A small network was shown many inputs. Here are its activations along a few directions, one row for each input.
Each table varies a few parts of the input and shows all the possible inputs, shuffled.
A made-up example of a description, with smaller parts first: line(6) and (point or (values(2) and ring(5)) or ring(11)).
Shared parts are said once, and a part with two or three values counts as separate values.

Other details of the inputs shift rows strongly along two fixed directions, in all tables alike. That doesn't count.

Rows:
R1: [ 0.72 -3.26  3.75  2.16  1.78  4.85  7.37 -2.61  1.41 -4.07 -0.90  3.62]
R2: [-3.07 -4.26  1.17  2.60  0.46  1.45 -2.11 -3.22 -0.13  0.13 -2.83  5.04]
R3: [ 2.18  2.48 -0.94 -2.07 -3.09  1.56  4.23  2.72  0.09 -1.80  1.69 -2.58]
R4: [ 2.61  2.76  2.09 -0.92  1.50 -0.49  4.56  1.23 -2.04 -2.31  4.09 -0.84]
R5: [ 0.33  0.89 -0.42 -0.49  0.99 -6.19 -3.84 -0.14 -0.72  4.00  0.72 -1.95]
R6: [-2.53 -3.60  0.79  2.30  1.55  2.92 -1.92 -4.59 -0.40  1.35 -2.74  3.74]
R7: [ 1.67  3.53  2.85 -1.51 -0.06  0.98  2.19  4.42  1.71 -1.70  1.96 -0.95]
R8: [-1.50 -5.39 -3.12  2.33 -2.25  1.80 -2.80 -1.87  1.31 -0.07 -4.10  3.73]
R9: [ 1.61  3.34 -0.27 -1.15 -1.36  1.12  2.42  5.10  2.88 -2.50  1.45 -1.68]
R10: [-0.73  2.43 -1.32 -0.97  1.38 -2.83 -5.35 -0.89 -4.02  3.42  1.83 -0.67]
R11: [ 2.26  4.10  2.32 -1.89  1.10  2.31  2.36  2.91  1.52 -0.63  1.75 -1.98]
R12: [-1.72  0.76 -2.70 -1.13 -1.26 -4.78 -4.03  0.76 -0.13  2.70 -0.23 -3.68]
R13: [-2.04 -4.61 -2.29  2.24  1.11  2.08 -3.05 -2.80  2.94  0.39 -4.93  1.57]
R14: [ 1.95  0.82 -4.42 -0.06 -2.36 -5.13 -3.43 -0.48 -1.59  3.82  0.48 -1.48]
R15: [-1.94  1.15 -0.43 -1.25  0.17 -4.68 -3.87 -0.94 -4.53  2.25  2.12 -1.90]
R16: [ 0.37  3.48  2.96 -1.80 -0.54  1.03  4.41  1.18 -1.38 -1.21  3.38 -1.70]
R17: [-1.12 -4.03  4.39  0.71  1.62  5.38  6.01 -0.61  3.17 -4.70 -2.47  0.96]
R18: [-3.21 -5.18  0.66  2.42  1.68  1.07 -2.59 -3.06 -1.14 -1.32 -2.96  4.88]
R19: [ 3.61  3.82 -1.86 -1.66 -2.20  3.47  3.02  2.55  0.71 -0.92  1.71 -1.45]
R20: [ 0.57  0.76 -3.21  0.13 -0.23 -5.94 -3.59  0.34  0.33  3.18 -0.03 -2.66]
Each input here is: values(4) and line(5).
Changing only the line(5) part turns R16 into R12. The same change can be made to R2. Which row results? -> R9
Which other rows does R1 become when the line(5) part takes its other values? List them by row number. -> R4, R5, R14, R20
Which other rows does R7 become when the values(4) part takes its other values? List them by row number. -> R5, R11, R17

Rows:
R21: [ 1.78  1.95 -2.63 -1.39 -1.74 -3.97  0.11  2.10  1.27  1.55  0.68 -4.59]
R22: [ 2.69  2.51  0.65 -0.38 -0.91  5.93  6.47  3.56  2.35 -4.69  1.05  0.13]
R23: [ 2.53  2.46  1.40 -0.77 -1.67  5.28  6.82  3.35  2.27 -4.56  1.00  0.58]
R24: [-0.82 -4.93  1.10  2.35  1.36  4.52  1.57 -3.74  0.78 -1.75 -3.56  3.88]
R25: [ 0.91  3.99 -0.65 -1.97 -0.56 -1.37 -1.22  0.67 -2.04  2.21  2.53 -1.48]
R26: [ 0.32  3.60 -0.58 -1.58 -1.41 -2.80 -1.65  2.99  0.56  1.31  1.13 -2.10]
R27: [-3.03 -6.12  2.28  1.91  1.69  3.47  2.08 -2.78  0.74 -3.13 -3.71  2.79]
R28: [ 0.34  4.08 -0.64 -1.44 -0.80 -1.03 -1.18  0.64 -2.07  2.33  2.87 -1.84]
R29: [-2.64 -6.07  2.41  2.29  1.64  3.25  1.89 -2.98  1.18 -3.29 -3.42  2.79]
R30: [-1.49 -5.70 -0.13  2.34 -1.07  4.08  0.00 -2.48  2.01 -1.11 -3.88  4.06]
R31: [ 0.12  2.91  0.58 -1.54 -0.01 -3.50 -1.07  1.43 -1.40  0.89  2.91 -2.33]
R32: [ 1.21  3.15  0.46 -1.06  0.76 -3.45 -0.92  1.78 -1.00  1.88  2.38 -1.90]
R33: [-2.03 -5.70  1.01  2.38  0.56  4.01  1.81 -3.44 -0.03 -2.95 -3.09  3.69]
R34: [-3.93 -3.79 -1.27  1.15  1.48 -3.64 -7.58 -4.56 -1.05  4.52 -3.18  1.16]
R35: [-1.57 -5.91 -0.21  2.24  1.67  4.24 -0.04 -1.67  3.66 -2.55 -4.86  2.54]
R36: [-3.82 -4.00 -3.41  2.14  0.33 -3.79 -8.72 -2.65  0.35  3.99 -4.39  1.13]
R37: [ 0.95  3.06  0.43 -1.17  0.56 -3.81 -0.80  1.62 -0.98  1.44  2.66 -1.79]
R38: [ 0.99  3.53  0.78 -1.74  0.62 -2.63 -1.36  1.31 -1.02  1.97  2.01 -2.41]
R39: [-3.68 -4.47 -1.47  1.90  1.26 -5.23 -7.01 -4.10 -1.30  3.68 -2.36  1.60]
R40: [ 1.83  3.39 -2.92 -1.76 -1.31 -0.83 -2.42  2.57 -0.32  1.21  1.82 -2.01]
R41: [ 1.22  2.44  4.02 -0.82  1.16  5.47  7.54  2.15  2.04 -4.05  1.94 -1.02]
R42: [ 1.87  3.46 -0.79 -0.92 -0.29 -2.51 -0.78  1.28 -2.11  2.03  2.68 -1.00]
R43: [-1.73 -5.25 -5.80  1.95 -1.85 -4.53 -6.40 -4.32 -0.07  4.39 -4.22 -0.12]
R44: [ 2.31  1.72  2.73 -0.68 -0.17  4.87  7.88  1.92  0.46 -5.21  2.49  0.42]
R45: [ 1.30  3.45  0.71 -1.22  0.61 -3.03 -1.27  1.42 -0.88  1.81  2.18 -2.21]
R46: [ 1.59  3.39 -0.85 -1.03 -0.49 -2.91 -0.67  1.11 -2.12  1.61  2.92 -0.87]
R47: [ 0.14  3.09 -0.70 -1.94 -1.21 -2.10 -0.85  1.46 -3.40  1.11  2.62 -1.70]
R48: [-1.40 -5.54  0.73  2.84  1.10  3.19  2.07 -3.57  0.63 -2.49 -2.75  4.35]
R49: [ 2.08  1.59  3.27 -1.01 -0.87  4.93  6.87  4.00  3.48 -4.14  1.08 -0.46]
R50: [ 1.95  3.72 -0.55 -1.09 -0.46 -2.10 -1.17  0.92 -2.00  1.98  2.48 -1.30]
Changing only one part turns R39 into R48. The same change can be made to R32. Which row results? -> R42
Describe the family of inputs behind these rows. -> values(2) and (point or line(4) or line(10))
Which other rows does R41 become when the values(2) part takes its other values? List them by row number. -> R28
Which other rows does R33 become when the values(2) part takes its other values? List them by row number. -> R29
